Each row below holds a small network's activations on one input, seen along a few directions.
In each table, some parts of the input vary, and every possible input appears once, in random order.
Descriptions start from the smaller parts, as in this example, which fits no table here: ring(5) and (point or (values(2) and line(4)) or line(9)).
Shared parts are said once, and a part with two or three values counts as separate values.
(in the rows, 128 means zero)

Other details of the inputs shift rows strongly along three fixed directions, in all tables alike. That doesn't count.

A family of inputs:
row 1: [124 122 107 145 156 167 119  98 148 132 121 155 146 108 125]
row 2: [126 118 101 146 155 171 115 116 149 133 118 156 147 108 129]
row 3: [105 131 117 169 143 197 111 206 131 111 171 144 123 148 114]
row 4: [114  76 105  98 156 130 102 168 174 146 128 110  97  83 127]
row 5: [105 196 119 194 147 219 147 111 105  98 124 201 182 160  94]
row 6: [138 110 114 110 155 118 126  73 169 163  79 134 145 109 106]
row 7: [134 120 124 116 132 119 129 130 126 125 142 128 119 114 132]
row 8: [106 132 140 127 130 126 129 156 116 110 157 107  99 118 157]
row 9: [127 121 126 144 138 138 121 181 132 109 173 108 116 134 129]
row 10: [117 181 154 153  91 146 154  97  70 106 141 153 135 159 143]
row 11: [119 137 116 149 173 171 127  84 147 128 108 144 148 109 120]
row 12: [156 181 160 154  62  94 152 105  83 122 133 141 145 213 124]
row 13: [174 132 101 167 163 152 119  80 160 138 101 150 189 146 109]
row 14: [123 180 149 155 113 150 154 122  79  96 156 153 125 156 129]
row 15: [132  93 145  97 122  95 118 161 124 128 154  73  81 120 148]
row 16: [102  86 102 114 169 136 101 178 185 137 142 111  99  95 138]
row 17: [ 86  91 129  95 147 111 116 189 155 134 137  83  79  89 134]
row 18: [106 111  90 139 174 175 108 190 168 119 150 140 114 104 119]
row 19: [113 130 141 114  95 117 133 208  98 100 173 120  87 131 139]
row 20: [ 90 140 131 137 132 173 134 205 110  96 167 139 107 123 117]
row 21: [112 141 152 120  92 131 141 165  83 104 172 126  83 133 148]
row 22: [132 153 113 151 160 141 133  71 155 140  86 155 169 138 105]
row 23: [131  86  92 119 199 132 107 118 192 148  96 105 144  74 121]
row 24: [129 126 116 136 168 161 126  89 149 133 113 144 137 105 117]
row 25: [130 107 109 119 141 125 117  86 164 159  94 140 138 116 127]
row 26: [146 166 164 150  63 116 145 116  77 129 137 145 136 196 119]
row 27: [ 97 108 111 134 162 165 114 173 145 120 141 119 121  95 139]
row 28: [163 124 147  98  84  55 138  64 111 145 105 116 134 131 148]
row 29: [120 132 133 117 122 101 131 131 129 129 115 110 123 129 128]
row 30: [127  80 105 100 168 117 105 108 187 159  85 108 139  77 130]
row 31: [145 104  87 137 179 158 112 113 171 139 113 145 150  97 119]
row 32: [102 138 139 124 124 133 140 194  98  94 177 114  93 122 132]
row 33: [132 147 110 146 149 143 125  81 150 139  93 153 171 137 121]
row 34: [151 170 151 130  59  87 148  85  81 129 115 151 143 179 140]
row 35: [110  81 133  79 124  73 114 190 145 131 138  68  85  89 157]
row 36: [151 132 146 105  94  70 137  92 106 137 104 107 138 134 151]
row 37: [ 83 170 147 159  85 177 143 214  67  77 190 159 103 160 138]
row 38: [133 103 106 123 161 149 119  99 157 142 114 143 139  93 116]
row 39: [152 156 117 170 150 174 133  72 123 125 117 166 179 161  99]
row 40: [113 166 141 148 122 136 148 129  91 103 145 137 134 141 125]
row 41: [128  94 152  70  67  47 124 144 113 148 124  84  83 119 158]
row 42: [127 104 117 117 154 124 119  85 158 148  99 116 143  91 131]
row 43: [153 101 104 121 156 125 108  98 170 158  92 120 152 131 108]
row 44: [127 117 111 153 156 160 111 191 157 111 158 124 132 136 119]
row 45: [142 131 106 129 158 135 125  93 162 143  94 146 156 123 105]
row 46: [104 125 129 119 124 130 122 145 130 130 125 120 118 122 136]
row 47: [ 82 210 140 190 103 200 154 153  70  88 161 189 141 189 123]
row 48: [ 98 165 113 177 165 207 136 129 120 104 140 167 155 126 107]
row 49: [118 108 148  99 101  88 125 165 111 118 163  92  73 116 171]
row 50: [142  81 154  94 100  76 114 156 122 144 152  68  76 112 151]
row 51: [115 109 128 105 141 116 126 184 142 116 143 107 103 104 125]
row 52: [114 100  98 146 174 162  99 206 179 122 158 111 118 123 121]
row 53: [134 104 128 136 137 143 114 149 132 132 151 115 124 123 121]
row 54: [111 113 139 102 115 117 134 186 106 117 153 100  92 108 135]
row 55: [131 149 150 122  94 104 148 105  86 126 112 123 135 136 129]
row 56: [109 158 135 151 139 151 139 134 108 104 149 132 123 134 134]
row 57: [166 118 108 142 156 142 118  77 148 147  94 137 173 136 109]
row 58: [152  66 103  91 161 107 107  93 179 167  87 113 130  71 125]
row 59: [105 121 116 123 147 152 123 163 141 127 134 129 117 113 114]
row 60: [125 191 155 154  89 151 164 104  61  98 143 167 145 165 114]
row 61: [151 158 158 117  79  72 152  62  86 129 109 122 147 150 144]
row 62: [158 150 163  95  48  58 156  60  81 151  95 137 130 166 128]
row 63: [108 137 148 118  81 126 139 192  83 104 165 131  93 138 135]
row 64: [194 136 168 108  65  34 142  49  99 147 107  96 133 168 148]
row 65: [147  86 162  67  77  42 122 165 113 141 133  60  89 134 142]
row 66: [148 158 113 165 134 160 134  78 124 122 110 179 174 147 125]
row 67: [114  94 122 106 134 113 111 186 151 124 147 106  99 101 146]
row 68: [130  90 155  99  91  93 116 200 113 130 159  82  90 128 138]
row 69: [133 156 114 151 146 140 133  65 149 140  92 159 171 146 117]
row 70: [151 125 160  82  71  34 143  62 107 160  73  95 129 134 133]
row 71: [162 112 145  78  87  39 136  81 129 163  93 110 116 134 138]
row 72: [ 82 159 115 170 162 197 132 204 122  85 166 152 131 133 115]
row 73: [119 180 147 145 101 132 154 134  90 108 143 153 128 171 116]
row 74: [142 128 119 137 140 145 124  55 143 143 102 153 149 117 134]
row 75: [149 162 145 130  96 110 153 111  81 116 126 140 142 152 125]
row 76: [187  88 119 118 137 100 110  60 161 175  77 118 166 116 116]
row 77: [133  89  95 123 191 148 105 113 185 142 122 128 120  81 129]
row 78: [140 129 114 145 152 150 121 104 156 144 109 142 152 155 103]
Description of these inputs: line(6) and (values(3) or (values(2) and ring(5))).
The inputs of row 25 and row 37 match in every part but the line(6) part. If row 16 is changed in the same way as row 25 into row 37, which row does it become? -> row 67
The inputs of row 10 and row 27 match in every part but the line(6) part. If row 56 is changed in the same way as row 10 into row 27, which row does it become? -> row 23
Which other rows does row 49 become when the values(2) part takes its other values? List them by row number. -> row 74
Which other rows does row 52 become when the values(3) part takes its other values? List them by row number. -> row 3, row 43
Which other rows does row 5 become when the ring(5) part takes its other values? List them by row number. -> row 20, row 30, row 37, row 63
Which other rows does row 44 become when the line(6) part takes its other values? List them by row number. -> row 9, row 12, row 13, row 52, row 64
